A small network was shown many inputs. Here are its activations along a few directions, one row for each input.
Each table varies a few parts of the input and shows all the possible inputs, shuffled.
Descriptions start from the smaller parts, as in this example, which fits no table here: one of 8 places around a ring, together with either a single point or one of 11 places along a line or (one of 3 separate values, together with one of 4 places along a line).
Shared parts are said once, and a part with two or three values counts as separate values.
In the rows, zero is written as 100.

Other details of the inputs shift rows strongly along two fixed directions, in all tables alike. That doesn't count.

Table:
row 1:  81 113  85  79 111 114  96  95  97  91 107  87 107 101  87
row 2: 101 101 106  96  81 118  92  99  95  93 109  88  84  95 107
row 3:  91  99  97  79 115 103  87  91  87  98  97  91 106  81  92
row 4: 113  92 106  88  90 109 101 103  90  97 113  96  94  95 109
row 5: 112  95 103 122  89 109 116 105 114 109 103  98  88 122 105
row 6: 108  96 100 117 104  87 116 103 113 107 101 117  98 116 104
row 7:  91 104  97  84  98  97  98 109  98  84 113 110 107  97 103
row 8:  68 130  69 102 163  70 106  74 122 112  77 112 133 106  66
row 9:  80 116  85 114 140  73 111  87 129 110  85 116 124 113  86
row 10:  98  92 116  97  82  98  85 108  90  88 100 107  90  81 112
row 11: 106  96 103  88  86 103 103 111  94  90 118 108  92 101 111
row 12:  89 109 102  87  98  96  88 100  97  87 105 107 102  85 104
row 13: 112  95 104  91  84 112 104 105  93  95 108  86  90 100 105
row 14: 100 104  92  79 100 109 105 104  95  93 110  86 103 104  96
row 15: 106  97 109  95  84 100  92 102  90  90 107 108  89  88 108
row 16:  91 105 100  86  97  96  95 105  95  85 108 109 106  91 103
row 17: 109  86 111  95  91 105  90 100  86  99 100  95  91  83 105
row 18:  85 102  99  90 101 113  86  95  94  96  97  86  94  91  94
row 19: 147  76 121 187  92  71 140 102 143 142  80 127  76 137 122
row 20: 113  93 108  92  89 108  94  98  90  97 109  96  90  88 109
row 21: 104  89 114  95  83 101  88 105  85  92 102 105  86  83 109
row 22:  98  93 118  97  83  98  85 107  94  91 101 106  89  83 114
row 23: 114  91 105  90  88 109 101 103  87  95 112  97  95  93 107
row 24:  96 106  90  75 101 109 103 103  91  88 109  86 106 101  91
row 25: 127  84 110 106  84 107 111 109 101 106 115 101  87 109 118
row 26:  87 108  90  78 100 118  99 102  96  89 114  89 101 106  95
row 27:  68 127  68 103 155  88 111  77 124 112  80  96 131 120  63
row 28: 100 106  96  86  99 105  95  96  89  92  97  85 100  90  93
row 29:  91 110  96  90  97 113  91  94  94  92 102  90  96  95  93
row 30:  94 105  95  93 109  93 104  98 101  97 104 108 104 100  96
row 31:  80 117  74  94 152  84 101  75 111 108  84  99 130  98  71
row 32: 126  90 107 132  93  96 121 101 116 115  90  96  90 120 106
row 33:  67 118  72 121 133  87  96 102 102 127  70 116 160 126  73
row 34:  90 107 103  88  94  96  87 101  94  83 105 108 103  84 103
row 35: 102  91 113  96  88 100  90 103  90  95 100 105  86  85 109
row 36:  94  96 104 102  72 116  81 125  77 109 102 109 123 108 108
row 37:  81 113  88  89 120  88 104 100 109  94 104 109 117 103  94
row 38: 133  78 122 145  76  97 110 104 111 120  83  94  72 108 115
row 39: 111  99 105  93  84 110  96 101  91  95 104  85  87  93 106
row 40: 102  99  93  79 105 105 102 102  91  92 115  98 107  99  98
row 41:  98  93 109  99  82 115  88 101  90  94  99  88  84  91 103
row 42: 135  80 114 181 109  75 130  91 145 151  59 100  83 130 108
Each input here is: one of 2 separate values, together with either a single point or (one of 4 places along a line, together with one of 5 places along a line).
Changing only the choice among 2 separate values turns row 34 into row 12. The same change can be made to row 27. Which row results?
Answer: row 1
Changing only the choice among 2 separate values turns row 31 into row 20. The same change can be made to row 40. Which row results?
Answer: row 25
Which other rows does row 9 become when the place on the line of 4 takes its other values? List them by row number.
Answer: row 12, row 22, row 37
Which other rows does row 26 become when the choice among 2 separate values takes its other values? List them by row number.
Answer: row 5
Which other rows does row 17 become when the place on the line of 5 takes its other values? List them by row number.
Answer: row 10, row 21, row 38, row 41
Which other rows does row 6 become when the place on the line of 4 takes its other values? List them by row number.
Answer: row 15, row 19, row 21

Table:
row 43:  65 118  83  18 115  92  70 101  57  53 128 119 133  54  88
row 44: 125  87 115 108  69 119 107 107 102  97 120  93  65 107 119
row 45:  57 121  72  58 123  99  81 101  76  86 106 116 146  93  76
row 46: 101 101 107 141  97  74 111 105 124 106  85 127 101 112 107
row 47:  99  95 102 120  97  88 100 112 102 111  88 113 114 110 101
row 48: 112  96 108 137 105  94 110  87 122 122  83  99  80 111 103
row 49: 101  94 102  96  96 111  90  99  89 106 101  95 104  95 102
row 50:  97  99 108  80  70 103  81 123  76  83 107 101 107  85 110
row 51:  82 104 109  64  82 113  74 107  76  74 112  96  94  71 106
row 52: 126  80 120  91  55 132  86 110  73  95 120  87  75  88 121
row 53:  74 118  88  61 114 109  83  85  87  81 101  83 103  78  81
row 54: 129  83 114 105  62 113 114 124  98  98 118  93  80 115 121
row 55:  99  96  97  60  83 130  88 104  67  82 121  80  95  87  96
row 56: 110  98 102 127 103  88 127 100 133 104  96 101  88 122 104
row 57:  87 104 106  75  90 110  81  99  86  83 104  90  90  77 102
row 58: 104  92 110 142 105  89 105  98 121 124  85 114  92 111 107
row 59:  91 109  97  75 100 116  93  91  90  85 111  84  87  87  95
row 60:  70 111  84  78 119  98  86 102  86  94  89  97 130  93  81
row 61: 120  78 124 118  63 110  93 119  89 107 112 116  91 101 128
row 62: 148  60 142 121  59  92 102 115  90 104 107 114  63  81 141
row 63:  76 118  81  99 137  86 102  78 116  98  77  90 112  98  71
row 64: 106  91 100  95  93 116  95  99  85 106 100  90  97 100  96
row 65:  71 111  89  66 110 112  76  92  82  86 105  91 106  79  87
row 66: 116  85 121  94  40 111  86 132  70  84 121 114  90  92 128
row 67:  77 108  79  98 138  94  98  88 102 117  79  98 129 108  75
row 68:  96  96 100  87  88 108  87 108  83  95  97  88 104  92  98
row 69:  70 120  70  51 130 113  97  94  91  86 118  92 130 100  78
row 70:  83 117  80  74 126 110  95  82  95  91 102  82 117  94  79
row 71: 128  85 125 104  55 115 110 116 103  89 126  97  61 104 131
row 72:  73 122  79  41 109 112  76  97  69  75 101  73 121  75  75
row 73:  88  97 100  79  96 114  82 105  79  95 109 100 113  87 100
row 74: 114  97 104 132 104  92 120  90 125 107  84  91  82 112  97
row 75:  85 112  84 119 128  83 105  96 113 119  89 128 136 118  89
row 76:  97 110  78 110 137  98 119  86 121 119  93  96 118 125  82
row 77:  78 114  83 102 138  92  95  81 109 111  82  97 127 101  80
row 78: 130  80 119 116  61 113 100 113  89 106 100  87  75 101 115
row 79:  76 118  81 100 133  80  97  96 107 109  72  98 135 103  78
row 80: 104 103 109 142  98  76 111 102 124 115  87 131  99 115 110
row 81:  85 115  87 124 127  79 104  92 117 114  87 127 134 114  91
row 82:  75 112  90 123 131  70 106  93 126 105  74 117 121 107  85
row 83: 144  82 109 140 118  78 133  82 125 125  86 100  78 110 105
row 84:  84 121  81 119 125  68 107 101 116 114  75 119 138 116  85
row 85: 122  91 117 100  69 119 105 106  99  91 120  92  63 103 121
row 86:  80 110  81 100 161  56 105  83 115 110  80 126 139  94  78
row 87: 149  72 124  88  65 112 114 111  87  84 131  92  58  90 128
row 88:  86 121  76  68 119 102 103  97  96  88  99  78 120 103  79
row 89: 107  93 109 138 101  84 110  95 124 112  75 100  88 107 103
row 90:  96 105  99  67  86 116  97 103  90  67 118  82  85  88  98
row 91:  64 120  84 103 139  79  94  88 114 106  84 118 125 102  83
row 92: 100  89 102 120 104  97 101 104 100 120  87 108 110 111  99
row 93:  81 100 106  69  79 114  72 113  74  77 122 108  98  77 107
row 94:  93  92 103  96  90 104  89 113  84 101 105 112 113 100 103
row 95: 135  77 115 145 114  71 119  88 122 129  76 110  85 102 111
row 96: 120  98 100 131 108  99 122  92 124 117  97  96  95 125 103
row 97:  97 100  89  72  99 120 101 104  84  91 115  86 103 104  92
row 98: 114  96 102 133 108  99 116  88 122 119  92  96  82 116  99
row 99:  98 108  82 113 135 100 114  82 115 120  88  92 115 117  81
row 100:  93 103  99  87  99 113  88  91  93  95 105  90  89  88  94
row 101: 103 106  95  74  89 113  96 103  83  86 104  74  99  91  94
row 102:  67 128  73  51 132 107  96  84  97  75 109  83 114  91  73
row 103: 117  97 100 127 105  97 123  98 126 116 103 103  98 126 108
row 104: 103  97 112 142 102  79 108 101 125 117  84 122  96 111 109
row 105: 112  99 103 128 106  93 124  97 131 115 101 106  84 125 109
row 106: 117  99 106 135 106  94 120  86 126 117  86  94  80 114 101
row 107: 124  82 116  62  74 113  86  99  66  77 121  87  72  61 113
row 108: 119  81 130 103  53 118  85 111  86  94 112  96  59  84 130
row 109: 117  95 105 137  99  84 110 103 116 124  72  95 101 114 103
row 110:  70 119  81  46 116 120  74  86  73  77 110  80 120  74  77
row 111: 130  83 115  94  56 123 105 121  84  89 120  84  73 105 119
row 112: 104  93 112 142 101  81 109 100 124 112  76 110  92 107 105
row 113:  91  98 111 102  92 102  88 102  97  99  99 106  90  89 109
row 114: 103 102 109 144  99  78 109 101 122 118  89 133  97 116 112
row 115:  87 108  92  71  99 115  98 102  95  84 124  94  95  99  99
row 116: 127  85 110  70  84 103 112 109  90  80 135  99  79  89 119
row 117: 103  99 105 141  98  84 107 103 119 118  94 132 100 116 109
row 118:  92 107  77 107 134  93 123  95 120 119  95 102 122 130  82
row 119:  89 101 104  81  92 112  80 103  83  89 108  98 110  83 104
row 120: 123  92 111  88  60 113 107 123  91  88 119  87  84 104 121
row 121:  82 112  88 122 134  80 101  90 118 117  82 118 133 111  88
row 122: 131  83 115 111  65 116 108 112  92 101 106  84  75 105 114
Changing only one part turns row 65 into row 58. The same change can be made to row 77. Which row results?
Answer: row 119
Changing only one part turns row 55 into row 45. The same change can be made to row 59. Which row results?
Answer: row 114
What do these inputs look like to the network?
Answer: one of 8 places along a line, together with either a single point or one of 9 places along a line
Which other rows does row 72 become when the place on the line of 8 takes its other values? List them by row number.
Answer: row 50, row 79, row 84, row 88, row 101, row 109, row 120
Which other rows does row 120 become when the place on the line of 9 takes its other values? List them by row number.
Answer: row 54, row 56, row 69, row 71, row 103, row 105, row 115, row 118
List by row number the other rows that have the place on the line of 8 in common with row 72.
Answer: row 48, row 52, row 53, row 63, row 64, row 78, row 100, row 107, row 110
A walk changes only the place on the line of 9. It starts at row 50 and steps to row 47. List the rest of the walk in order.
Answer: row 94, row 61, row 121, row 93, row 91, row 104, row 82

Table:
row 123: 108  97 105 135 104  93 113  98 125 123  81  97  90 118 100
row 124:  84 116  77 112 151  86 111  74 128 115  81  95 121 113  75
row 125: 105  94  99  63  90 120  98 102  83  76 123  82  80  82 100
row 126:  89  92 111  67  79 121  79 112  69  81 115  92  93  80 106
row 127:  72 117  78 116 143  75 104  90 122 114  70 111 133 112  72
row 128: 105  92 107 144  99  86 104 100 117 120  86 120  99 112 107
row 129: 124  91 100 129 116  88 128  89 125 118  91  96  86 116  99
row 130: 147  66 134 158  62  89 115 114 111 125  91 119  74 113 132
row 131: 104 100  91 137 102  94 126 112 117 126  95 121 126 144 103
row 132: 145  74 129 157  60  99 118 111 119 127  90 100  61 119 130
row 133:  50 124  77  47 122 114  68  93  73  74 105  92 128  76  74
row 134:  77 124  72  72 141  95 100  80 105  91  90  80 126  96  70
row 135: 102  99 102 103  86  93  93 108  91  96  95 109 103  95 103
row 136:  91 102 107  75  76 110  79 116  76  76 109 100 102  80 104
row 137:  67 125  82  80 135  82  88  92  95  90  94 119 136  87  85
row 138: 108 100 106  66  80 122  83  98  78  79 122  86  86  80 106
row 139: 133  70 139  87  33 112  86 130  68  80 130 114  71  73 145
row 140: 120  97 103 131 108  92 117  94 127 117  85  94  88 119 101
row 141:  90  97 111  74  72 115  71 111  72  78 119 108  98  76 107
row 142: 118  88 103 132 114  93 118  94 125 121  91  95  86 116 103
row 143: 103  99 105  99  98 112  98  94 104  98 105  90  86  99 104
row 144:  93 113  77 108 156  81 117  76 124 118  78  92 122 112  74
row 145:  92 100 107 102  89  89  90 112 101  94 104 117  99  95 110
row 146: 100  99 106 100  91 108  95  94  97 105 101  96  92  96 103
row 147: 141  70 133  88  36 128  89 122  66  88 127  85  62  78 136
row 148: 104  96 112 140 101  82 105 104 123 117  90 129  99 110 114
row 149:  97  93 109  64  81 122  85 108  75  83 116  83  93  77 104
row 150:  94 108  91  96  92  99 107 122  97  98 120 124 126 123 111
row 151: 105 105  85  90  98 118 116 105 102 102 121  86 114 131  99
row 152: 100 102 101  65  84 118  96 102  86  72 120  80  80  86  99
row 153: 100 102 103 108  96 101  91  98  92 104  95 104 100  99 101
row 154:  62 132  52  30 131 122 106  95  83  70 133  76 141 110  63
row 155:  64 125  72  78 137  92  89  90  96  95  82  93 133  95  68
row 156: 104 101 102  61  79 119  98 102  82  70 121  79  81  82 102
row 157:  84 114  78 111 152  81 113  80 120 122  75  94 128 110  74
row 158: 106  96 113 140 101  81 107 104 121 117  89 129  99 110 115
row 159:  99  99 103  64  82 124  92  97  84  74 126  87  76  82 101
row 160:  81 120  74 111 147  79 110  80 124 119  71  93 128 113  69
row 161:  58 116  75  38 128 112  78  90  77  80 108  80 124  76  71
row 162: 101  99 105  96  96 111 103  99 108  94 101  83  88 101 102
row 163:  85 102 105  74  78 117  80 112  76  80 108  90  94  85 102
row 164:  87 100  98 112 103  90  97 105 107 102  88 109 109 102  96
row 165: 103  96 106 106  88  97  91 102  90  98  99 114 104  91 106
row 166: 154  67 131 152  71 100 124 106 120 123  97  96  60 118 131
row 167:  63 116  76  76 142  94  91  89  95  99  86  95 132  93  70
row 168:  61 118  82  41 122  93  75 100  74  72 111 108 132  70  85
row 169: 106 101 102 102  93 107  94  96  95 104 101  96  93  95 103
row 170: 106 100  98  95  97 106 109  98 107  91 107  87  78 102  98
row 171: 133  74 136 131  44 109  95 118  89 100 109 114  73  94 137
row 172:  83 115  72 111 166  83 125  75 135 118  82  96 114 116  68
row 173: 112  95 106 136  99  86 111  99 115 121  77 106  99 115 102
row 174: 107  85 107 138 103  84 108 102 117 123  84 118  97 114 105
row 175: 116  95  99  93 104 102 116  93 101  97 105  89  86  98  99
row 176: 125  97 103 130 108  92 123  88 124 116  93 102  83 114 100
row 177:  76 130  53 109 157  92 125  88 125 125  86  98 154 145  66
row 178: 113  98 109 138 100  74 110 107 120 114  86 121 104 110 111
row 179: 109  88 108 134 105  75 111 103 120 122  88 128  99 110 111
row 180: 109 102 101  63  80 118  97 103  81  70 121  79  81  83 102
row 181: 105 102 103 101  95 101 102  98  99 101  93  87 101  99  99
row 182: 108 100 106 101  92 106  96  96  95 104 100  95  96  94 102
row 183: 127  96 105 155 116  81 133  80 138 129  84 102  82 129 101
row 184:  95  98 103 101  89 103  94 105  94 100  92  99  96  99 101
row 185:  95  92 106  70  80 108  81 111  71  82 111 103 102  77 105
row 186: 105  99 107 106  90 102  90 100  89 102  98 104  99  96 104
row 187:  94 101 111  73  74 104  74 113  73  74 123 115 100  73 117
row 188:  55 119  81  72 142  82  90  93  99  92  93 115 134  90  82
row 189: 107  95 106 143 106  87 107  94 119 126  81 111  99 117 100
row 190: 109  98 104  97  96 110 100  92 102  99 104  93  87  98 104
row 191: 101  93 108  67  78 115  81 110  64  82 112  93  95  78 107
row 192: 119  88 104 129 113  93 120  92 125 123  88  97  87 116 102
row 193:  92  91 109  68  76 113  77 114  69  77 115 102  98  76 109
row 194:  99  99 105 103  92 109  92  96  98 104 103  95  91  98 103
row 195: 128  77 134 124  44  99  99 126  95  97 111 120  67  96 143
row 196: 100 101 104  63  81 124  86 106  83  74 118  78  84  84 103
row 197: 104  92 105 101  95 101  94 104  89 103  97  99  98  96 103
row 198:  99 101 107 102  88  87  92 112  98  93 103 116 103  93 110
row 199: 106 100  88 135 103  99 125 108 115 128  95 111 121 147 101
row 200:  75 124  73  73 141  98 102  75 106  90 102  89 112  97  71
What do these inputs look like to the network?
Answer: one of 6 places along a line, together with either a single point or (one of 3 separate values, together with one of 4 places along a line)
Changing only the place on the line of 6 turns row 123 into row 145. The same change can be made to row 177. Which row results?
Answer: row 150
Changing only the place on the line of 6 turns row 168 into row 185. The same change can be made to row 158. Which row results?
Answer: row 141
Which other rows does row 146 become when the choice among 3 separate values takes its other values? List them by row number.
Answer: row 132, row 149
Which other rows does row 146 become when the place on the line of 4 takes its other values? List them by row number.
Answer: row 169, row 182, row 194
